Each row below holds a small network's activations on one input, seen along a few directions.
In each table, some parts of the input vary, and every possible input appears once, in random order.
Descriptions start from the smaller parts, as in this example, which fits no table here: one of 6 places along a line, together with either a single point or (one of 2 separate values, together with one of 5 places around a ring) or one of 11 places along a line.
Shared parts are said once, and a part with two or three values counts as separate values.
In the rows, zero is written as 128.

Other details of the inputs shift rows strongly along three fixed directions, in all tables alike. That doesn't count.

Table:
x1: [141  69 182  78 161 102 248 110  97 120 133 161 125]
x2: [118 144  46  96 184 140  48 160 103 174  73 153 130]
x3: [104 135  64 110 231 137 116 123  87 156  82 171 128]
x4: [108 172 101 174 100 153  82 135 175 137 132 122 115]
x5: [123 121 164 164  71 138 149 103 160  93 160 113 134]
x6: [169  84 156  57 158 100 123 135  46 130 128 143 109]
x7: [162  96 186  73 142 108 154 129  89  89 137 114 106]
x8: [108 131 121 196 107 128 148  97 188 104 132 125 161]
x9: [108 139  76 162 163 156 154 109 152 158 110 150 108]
x10: [ 83 154  98 157 134 138 138 134 172 155 115 157 143]
x11: [111 128 106 160 132 146 143 103 170 138 120 129 126]
x12: [121 141  35  89 208 149  90 142  85 192  66 170 112]
x13: [ 89 145 144 210 103 153 154  94 203  75 143 116 165]
x14: [183 101 126  30 155 112 117 162  19 163 104 136  72]
x15: [108 162 107 172  96 137  55 133 161 142 128 122 141]
x16: [155 107 187  76  96  98 170 155  85 133 146 132  97]
x17: [153 151 126  66  93 103   4 197  88 152 146  89 146]
x18: [137 139 173 120  36 118  23 161 141  93 159  83 139]
x19: [139 137 180 151  57 100  87 139 154  79 145  76 150]
x20: [107 128  98 165 170 157 192  83 165 131 120 159 124]
x21: [142 131 144  87 111 108  46 170 112 116 120  89 116]
x22: [159  89 193 136  99 113 213  93 100 104 165 123 103]
x23: [150 143 168 159  29 107  94 141 146 104 159  84 120]
x24: [161  83 168 102 156 136 239  90  72 116 147 159  90]
x25: [145 125 163 145  63 109 116 125 140 107 146 100 132]
x26: [161  93 185  91 153 111 211 115  89 106 157 113 146]
x27: [ 95 122 116 211 152 151 217  80 198  93 114 133 162]
x28: [116 151  86 130 152 146 122 130 126 168 132 135 151]
x29: [114 124  83 132 174 141 112 126 144 147 105 147 129]
x30: [ 81 176  93 116 139 123  52 174 148 153  94 131 148]
x31: [140 124 151 113  95 117  83 145 137 102 144 107 123]
x32: [105 151  73 170 174 163 197 102 144 167 134 153 144]
Description of these inputs: one of 4 places along a line, together with either one of 2 separate values or one of 6 places around a ring.
- Changing only the place on the line of 4 turns x23 into x8. The same change can be made to x16. Which row results? => x1
- List by row number the other rows that have the place on the line of 4 in common with x21. => x3, x7, x13, x19, x26, x27, x30
- Change only the choice among 2 separate values in x17. List by row number the other rows that result. => x1
- Change only the place on the line of 4 in x20. List by row number the other rows that result. => x4, x7, x31
- A walk changes only the place on the ring of 6. It starts at x12 and steps to x25. List the rest of the walk in order. => x15, x5, x20, x11

Table:
x33: [102 137  98 184 148 141 149  96 168 109 122 126 165]
x34: [141 144 139 130  58 110  61 152 134 139 145 104 126]
x35: [143 134 143 130  67 137  71 150 132 129 155  98 118]
x36: [160  85 175 110  92 114 188 109 105 121 148 128 112]
x37: [ 82 152 107 189 112 139 118 122 215 111 122 111 165]
x38: [126 170  65 124 140 147  47 150 129 175 120 138 120]
x39: [ 98 139  86 188 146 155 181 103 166 142 107 166 131]
x40: [165  75 191 100 122  99 187 128 108  89 146 105 134]
x41: [134 151  48  41 233 144  84 155  33 205  73 170  77]
x42: [114 172 105 147  99 129  66 152 146 154 111 125 123]
x43: [160 134 166 103  60 123  80 162 108 111 153  90 100]
x44: [135 132 165 105  84 104  60 155 125  92 139 101 124]
x45: [166  75 152  65 193 111 185 105  45 114 121 149 116]
x46: [124 160  73 113 167 147  63 152 103 182 111 142 106]
x47: [100 110  90 144 221 148 203  77 121 124 100 177 136]
x48: [ 94 151 113 204  90 136 121 117 187 137 137 123 139]
x49: [164  93 172  98 124 106 147 131  99 101 137 105 140]
x50: [ 99 129 150 145 138 134 220 109 147 128 158 143 170]
x51: [102 118 138 159 146 134 187  95 175  96 124 145 140]
x52: [149  97 181  78 119 101 144 138 113 100 132 115 118]
- Describe the family of inputs behind these rows. => either a single point or one of 9 places around a ring or (one of 2 separate values, together with one of 5 places around a ring)
- Change only the choice among 2 separate values in x39. List by row number the other rows that result. => x43

Table:
x53: [136  98 134 114 164 128 217 106 107 137 130 158 114]
x54: [100 138 123 172 120 136 133 117 174 102 128 121 167]
x55: [109 132  94 148 166 145 185 102 138 155 117 164 132]
x56: [160 122 151  80 107 110 101 156  79 145 143 118 111]
x57: [130 136 156 173  66 133 118 119 167  99 157  96 131]
x58: [148 109 129  82 168 125 177 124  74 152 128 148 106]
x59: [113 134 109 100 171 124  96 140 108 135 103 145 132]
x60: [110 154  98 161 118 148  93 128 160 136 116 126 125]
x61: [118 150  80 140 145 144  84 132 127 155 111 140 123]
x62: [100 142 104 162 157 140 135 112 170 117 118 135 154]
x63: [109 142  90 121 157 136  74 145 136 140 107 131 146]
x64: [134 132 175 150  60 122 136 135 155 107 159 100 129]
x65: [147 133 140  73 117  98  39 177  91 132 115  99 128]
x66: [158 102 175 119  89 112 148 118 114 105 148 112 112]
x67: [148  95 160 126 115 120 183 107 121 104 140 127 110]
- Describe the family of inputs behind these rows. => either one of 5 separate values or (one of 2 separate values, together with one of 5 places around a ring)
- Which other rows belong to the same alternative as x59? List them by row number. => x54, x62, x63, x65
- Change only the place on the ring of 5 in x53. List by row number the other rows that result. => x55, x56, x58, x64

Table:
x68: [153 119 182  97  96 114 112 140 109  96 153 100 117]
x69: [135 102 120  99 167 119 143 121 101 124  94 152 105]
x70: [143 110 118  98 172 131 156 117  85 139 127 142 130]
x71: [133 156  84 118 123 136   5 155 112 142 112 111 121]
x72: [139 102 204 137  85 116 178 112 152  72 161 104 127]
x73: [149 126 105  61 188 130  95 144  54 154 109 143 107]
x74: [125 113 125  90 166 114 158 136 102 141 107 154 128]
x75: [116 157 108 146 112 136  77 142 145 137 139 112 155]
x76: [113 125  91 146 161 133 131 115 142 135  97 150 134]
x77: [148 125 184  94  96 111 118 148 109 105 159 102 127]
x78: [113 159 107 144 112 135  79 146 145 142 143 112 160]
x79: [144  95 118 103 169 118 148 115  97 126  98 149 109]
x80: [128  91 137 139 158 123 215  92 134 113 119 149 135]
x81: [123 113 128  88 168 112 167 138 101 145 111 155 132]
x82: [151 122  97  59 182 117 103 154  57 169 106 141 125]
x83: [135  88 137 142 158 124 223  83 128 114 125 144 137]
x84: [111 152  93  87 159 128  58 168 111 158  93 142 123]
x85: [111 163 115 145 115 139  77 144 146 134 139 112 150]
x86: [134 110 128  93 177 130 150 120 100 123 111 149 105]
x87: [154 105 179 100  85  96 119 148 113 108 140 105 132]
x88: [120 146 103 160 115 142  77 125 149 122 130 113 141]
x89: [120 152 103 150 110 132  77 143 148 136 126 109 153]
x90: [108 145 113 145 107 125  71 144 159 121 107 122 133]
x91: [139 117 112  97 170 121 157 131  90 153 124 139 141]
x92: [ 96 144 128 169 144 146 183 106 170 119 146 136 156]
x93: [131  98 144 143 168 142 214  76 128  93 132 146 112]
x94: [110 157 113 153 120 144  77 131 156 115 127 118 131]
x95: [152 112 173 100  86  94 122 148 109 122 151 100 143]
x96: [152 107 180  98  85  93 121 151 114 112 143 105 136]
x97: [128 143 100 158 110 134  66 130 147 122 118 108 135]
x98: [125 150  81 158 123 161 152 115 128 185 127 161  85]
x99: [138 118 187  90  92 100 123 159 119 112 148 107 130]
x100: [135 122 123 156 122 151 239  94 124 170 151 164  92]
x101: [ 93 139 137 182 103 137 139 116 197  99 130 121 146]
x102: [161 136 162 113  51 121 140 150 101 165 172 117  87]
x103: [157 117 181 161  40 132 201 109 137 131 181 117  91]
x104: [143 111 122 103 177 136 149 111  86 127 122 141 111]
x105: [102 162 122 135 115 133  78 154 160 129 129 120 144]
x106: [150 124 181  99  95 111 121 147 103 114 166  97 136]
x107: [141 123 188  89  95 105 121 156 116 109 156 105 130]
x108: [154 108 183  99  95 111 104 137 115  86 140 102 102]
x109: [136 146  86 157 108 156 122 118 123 173 125 149  71]
x110: [ 95 116 116 184 158 148 195  81 182 100 110 151 128]
x111: [ 89 145 139 179 103 134 145 124 198 108 136 122 156]
x112: [100 138 127 172 143 150 178  98 170 109 139 136 147]
x113: [103 151 116 140 106 123  79 152 159 130 112 123 145]
x114: [134 149  87 154 107 155 126 123 123 178 128 149  78]
x115: [112 132  90 143 160 133 138 117 138 147 107 144 148]
x116: [ 93 134 134 192 107 141 146 106 201  94 127 123 141]
x117: [146 108 121 105 177 137 145 107  86 122 119 141 104]
x118: [108 137 122 199 106 149 147  96 185 104 148 114 159]
x119: [155 109 174 101  86  96 120 145 109 117 147  99 139]
x120: [104 151 113 148 110 120  94 150 162 141 124 123 161]
x121: [111 142  80  99 170 127  79 152 112 157  82 154 124]
x122: [148 105 114 102 171 125 156 117  88 137 115 138 126]
x123: [163 100 170 107  86  99 109 134 108 103 139  97 122]
x124: [125 126  94 144 144 130 103 116 134 131 103 132 128]
x125: [127 132  92 143 146 136 107 121 130 134 112 127 135]
x126: [100 143 103 134 169 145 137 125 146 135 112 150 135]
x127: [115 148 105 136 152 145 111 128 128 138 126 131 139]
- Changing only one part turns x83 into x124. The same change can be made to x118. Which row results? => x71
- Changing only one part turns x68 into x93. The same change can be made to x73. Which row results? => x117
- Describe the family of inputs behind these rows. => one of 6 places along a line, together with either a single point or one of 9 places around a ring
- Change only the place on the ring of 9 in x127. List by row number the other rows that result. => x70, x84, x87, x89, x112, x113, x115, x126
- A walk changes only the place on the line of 6. It starts at x99 and steps to x111. List the rest of the walk in order. => x84, x101, x116, x110
